These are the activations of a small neural network, seen along a few directions. Each row is one input.
Each table varies a few parts of the input and shows all the possible inputs, shuffled.
Descriptions start from the smaller parts, as in this example, which fits no table here: one of 4 places along a line, together with either a single point or (one of 2 separate values, together with one of 5 places around a ring) or one of 11 places along a line.
Shared parts are said once, and a part with two or three values counts as separate values.

Rows:
row 1: [-21 -15 -10  -3  -6  10   8  -9   7  -1  18  21  -7]
row 2: [ 26 -22   1  -3  12 -20  10   9  -5  -5  -5  15   3]
row 3: [-20  -9 -14   4   5  -7 -27  10   8 -19  -4   4 -23]
row 4: [-20 -24   7  -7   8   3  14  -7   9   0  15  11   1]
row 5: [-19 -13   8   3  15 -16 -20  10  -9 -24   3 -22  -5]
row 6: [ 27 -11  -1   3   4 -15   6  15 -24  -5  14   3  15]
row 7: [-19 -13   5  -1  -1   8  12  -1 -10   0  33  -1  13]
row 8: [ 37  80  29   1 -20  17   2   0 -10  11 -39  27   9]
row 9: [  3 -19 -10  -2   2 -10  12 -10  -3  12   4 -33  15]
row 10: [-10  79  36  -5 -22  38  10 -14   6  15 -18  23   6]
row 11: [  7 -19 -23   1  -3   4   4 -12  15  18   1 -16  -6]
row 12: [-20 -19  13  -5   2   0  15  -9  -9  -5  26  -5  10]
row 13: [  5 -13 -18   3  -1  -2   8  -3  -4  17  11 -29  18]
row 14: [  4 -25 -15  -5   7  -7  11  -8  13  18  -7 -18   5]
row 15: [ 14  78  14   1 -26  28   5 -15   9  35 -41  -6  10]
row 16: [-18 -18   3   1  20 -13 -21  12  10 -19  -7  -6 -15]
row 17: [  3 -16 -32  -1  -6   1   4 -10  11  17  -4  -8  -3]
row 18: [-18  -7   0   7  11  -9 -24  18 -10 -18  11 -17  -3]
row 19: [-15 -13  -5   6   9  -3 -27   9  12 -19   1  -4 -26]
row 20: [-17 -19   0  -2  -3  13   8 -11  12   0  22  13  -9]
row 21: [ 25 -13 -17   1  -2 -12   4   6  -6  -6  -2  25  -5]
row 22: [ 29 -16  -7   3   1  -9   4   5  -2  -5   3  16  -8]
row 23: [ -8  84  32   2 -14  24 -26   8   5  -4 -42   5  -9]
row 24: [ 25 -17   6  -1   7 -23  10   7 -23 -10   7  -1  12]
Question: Describe the family of inputs behind these rows.
Answer: one of 4 separate values, together with either a single point or one of 5 places along a line
Question: The inputs of row 9 and row 12 match in every part but the choice among 4 separate values. If row 17 is changed in the same way as row 9 into row 12, which row does it become?
Answer: row 1
Question: Which other rows does row 13 become when the choice among 4 separate values takes its other values? List them by row number.
Answer: row 6, row 7, row 18

Rows:
row 25: [  8 -14 -10  -2 -10   9  20 -10   0   9  19  22   1]
row 26: [-32  -8   1  -1   6   0  -8   8  -2 -15  15  12  -3]
row 27: [-19 -12  -3   2   0   6  -9   1   6 -17  17  22 -18]
row 28: [ 25  -8 -13   7  -2  -3   3   2  -5  13   8 -20   9]
row 29: [  6 -19   0   0  11 -13 -11   9   4 -20  -4  18 -19]
row 30: [ -4 -12  12  -1  13 -20 -10  10 -12 -25  -1   0  -5]
row 31: [ 33 -14   9   0   7 -10  16   3 -10   4   6   0  12]
row 32: [ -3  86  31  -1 -22  34  -3 -13  14  22 -44   7   0]
row 33: [-33 -10  -3  -4  10   0  -9   0  15  -3  -6 -10  -7]
row 34: [ 25  84  36  -1 -16  16  -2   4  -3   6 -44  23   2]
row 35: [-12  -7 -10   5   4 -11 -23   9  -7 -16   0 -20  -8]
row 36: [-20  -6  14   5   6   7 -11   8  -2 -18  25   4  -8]
row 37: [-20 -14  -6  -1   4   6  -9  -7  23  -4  -4  -1 -22]
row 38: [  5 -13  17   3  17 -12 -13  15  -4 -21   4   0  -8]
row 39: [  6  -9   3  -2   1   8  15 -13   9  19   7 -18   9]
row 40: [ 7 -8  6  1 -4  9 17 -3 -9  7 27  4 12]
row 41: [  7 -15 -14  -5  -6   7  18 -20  17  21  -1  -1  -2]
row 42: [-30  -7   6  -2   6  -1  -9  -5   8  -9   0 -19  -8]
row 43: [ 33 -20  -8  -3   1 -11  18  -4  -1   5  -3  18   1]
row 44: [ -6 -11 -10  -8   1   1  18 -13  10  22  -3 -10  13]
row 45: [ -3  -8  -2  -6  -3   1  18 -18   2  16   2 -18  12]
row 46: [ -3  -8  -5   9   8  -4 -25  14   0 -12   5 -19 -12]
row 47: [ 20 -16  -5  -5   7 -17  18   3  -9   6  -5   8  17]
row 48: [ -7 -15   3  -2  17 -19 -10  15  -4 -18  -7   8  -3]
row 49: [ 17  89  14   5 -22  25 -15   1  -1  14 -43   5   1]
row 50: [ -2  -6   1  -3  -8   2  20  -8 -16   3  22   4  16]
row 51: [ 16  -7 -18   3  -6 -10   5  -3 -12   9   3 -20  12]
row 52: [-15 -10 -19   4   8 -11 -23  14   1  -9  -6 -11  -7]
row 53: [ -6 -10  -7  -5  -4   3  20  -3  -8  10  17  12  17]
row 54: [ -2 -13 -22   7   2  -5 -23   8   8 -10  -3  -2 -22]
row 55: [ 23 -13   4  -4   3 -17  18  -2 -17  -1   0  -1  16]
row 56: [-29  -5   9   1   2   0  -8   3  -9 -21  20   4  -4]
row 57: [-21  -8  10   2  10   6 -12   0  15  -6   5 -18 -11]
row 58: [ 12 -10 -26   1  -2 -10   5   2  -4  15  -3 -11  13]
row 59: [ 25 -14 -30   4  -8  -4   5  -5   3  14  -1  -2  -2]
row 60: [  0  89  34  -2 -27  37  -2  -4  -2   8 -24  28   6]
Question: The inputs of row 58 and row 47 match in every part but one. If row 35 is changed in the same way as row 58 into row 47, which row does it become?
Answer: row 30
Question: Describe the family of inputs behind these rows.
Answer: one of 4 separate values, together with either a single point or (one of 2 separate values, together with one of 4 places along a line)
Question: A walk changes only the place on the line of 4. It starts at row 25 and steps to row 53. List the rest of the walk in order.
Answer: row 50, row 40
Question: List by row number the other rows that have the choice among 4 separate values in common with row 37.
Answer: row 32, row 33, row 39, row 41, row 42, row 44, row 45, row 57
Question: A walk changes only the place on the line of 4. It starts at row 27 and steps to row 26. List the rest of the walk in order.
Answer: row 56, row 36
Question: Which other rows does row 32 become when the choice among 4 separate values takes its other values? List them by row number.
Answer: row 34, row 49, row 60

Rows:
row 61: [ 13 -10  -8  -1  -6  -7  19  -7 -19  10  13 -13  23]
row 62: [-18  19   1  -3  -6  12  -3 -15  15  13 -16 -19  -3]
row 63: [  5  10  10  -1   5  -7  -7  15  -5 -15 -10  29  -4]
row 64: [-12  14 -11   1 -13  19  -7 -13  17   8  -5   2 -15]
row 65: [-22 -40  -6   8  28 -28 -39  25  -2 -42   9  -9 -25]
row 66: [-55 -44 -11   2  17  -5 -28   5  15 -23  20 -19 -24]
row 67: [ 12  12  23   2   2  -5  -7   8 -11 -19  -2  10  -7]
row 68: [-27   6   4  -6  -3  17   4  -6  13   3   3  20  -4]
row 69: [ 12  -9  -6   0  -1  -4  18   0 -16  14  15 -11  27]
row 70: [  4  23  14   4   3  -6 -13  19 -19 -12  -3  -2   9]
row 71: [ 14  23   8   2   7  -7 -15  13  -1  -2 -29  -9   0]
row 72: [-27   6   2  -7  -7  14   5 -13  10  -1   2  18  -7]
row 73: [ 22  -8 -11  -2   2  -7  16  -5   3  24 -10 -18  17]
row 74: [ 12  12  24   3   7  -2  -8  14  -8 -16   0  12  -3]
row 75: [-28  18   7   0  -9  13   0  -9  -3   3   9 -12   7]
row 76: [  5  22  12   3  -1  -9 -12  12 -21 -16  -5  -4   6]
row 77: [ 21 -20   3  -2  -2  -3  24 -11  -8   6  17   1  10]
row 78: [ 23  -9 -13  -3  -3  -9  16 -12   0  20 -12 -20  13]
row 79: [-29  19   9   0  -5  16   0  -2   0   6  11 -11  11]
row 80: [-13 -72 -26   1  22 -26  -7   9   1 -18  28 -21  -8]
row 81: [-21   9  20  -1  -1  20   5  -7  10   3  13   3  -2]
row 82: [-13  14  -9   2  -8  22  -8  -6  20  12  -3   4 -11]
row 83: [ 28 -14 -23   2  -5   0  12  -3   5  21   2   3   4]
row 84: [-19  20   3  -2  -2  15  -4  -8  18  16 -15 -17   1]
row 85: [  5   9   8  -2   0  -9  -6   8  -7 -19 -12  27  -8]
row 86: [ 14  23   6   2   2 -10 -14   6  -4  -6 -31 -11  -4]
row 87: [ 14 -22 -12  -6  -4  -8  25 -10  -5   7   7  18   8]
row 88: [ 20  18  -3   7  -1   0 -18  15   2  -6 -17  12 -13]
row 89: [ 20  17  -5   6  -5  -3 -17   8  -1  -9 -19  10 -16]
row 90: [ 20 -19   5  -2   3  -1  23  -4  -6  10  18   3  14]
row 91: [ 13 -21 -10  -6   1  -6  25  -3  -3  11   9  20  11]
row 92: [-20   8  18  -2  -6  18   6 -14   7  -1  12   1  -5]
row 93: [ 29 -14 -24   1 -10  -3  13 -10   2  17   0   1   0]
Question: Describe the family of inputs behind these rows.
Answer: one of 3 separate values, together with either a single point or (one of 2 separate values, together with one of 5 places around a ring)
Question: The inputs of row 62 and row 86 match in every part but the choice among 3 separate values. If row 81 is changed in the same way as row 62 into row 86, which row does it become?
Answer: row 74

Rows:
row 94: [ -4 -29 -18  -1  -8  17  19 -20  19  15  24  10  -6]
row 95: [ -1  81  24  -3 -32  43  22 -27   7  39 -20  11  17]
row 96: [ 25 -27  -6  -3   3 -23  20   9 -23  -8  14  25  13]
row 97: [-30   4  -5  10  10  -8 -43  20   0 -25  -4 -26 -17]
row 98: [-15  98  42   1 -17  31 -29   5   5 -12 -42  18 -15]
row 99: [-42 -13  12   0  15  -7 -26  18  -5 -40  15  20 -18]
row 100: [ 46 -26 -21   1  -1 -13  12   2   0   3   2  24  -8]
row 101: [ 42 -21   9   2  10 -27  15   9 -27  -4   6  -9  20]
row 102: [-22 -13  -2   6   9   3 -34  12  16 -29   3  19 -40]
row 103: [-24 -29  -4  -8  -2   7  27 -13  -3   5  35  11  14]
row 104: [ 53  82  23  -1 -24  17  14   0 -10  26 -44  24  19]
row 105: [ 33 -20 -24  -3   5 -19  12  -5   5  16 -20  -6   5]
row 106: [-35  -7  -4   2  14  -5 -32   8  22 -17 -19 -10 -28]
row 107: [-25  -6  27   5  21 -13 -30  21  -7 -36   8 -14 -11]
row 108: [ 38 -12 -24   6   1 -21   1   8 -18   8  -5 -21  16]
row 109: [-13 -14 -20   0  -7   7   9 -12   1  22  17 -34  14]
row 110: [-18 -23 -20  -9  -4  10  19 -25  24  29   2 -18   5]
row 111: [ -8 -23  11  -4   6   2  24 -10  -7   9  28 -22  20]
Question: The inputs of row 99 and row 103 match in every part but one. If row 102 is changed in the same way as row 99 into row 103, which row does it become?
Answer: row 94
Question: Describe the family of inputs behind these rows.
Answer: one of 3 separate values, together with either a single point or one of 5 places around a ring
Question: A walk changes only the place on the ring of 5. It starts at row 108 and steps to row 105. List the rest of the walk in order.
Answer: row 100, row 96, row 101
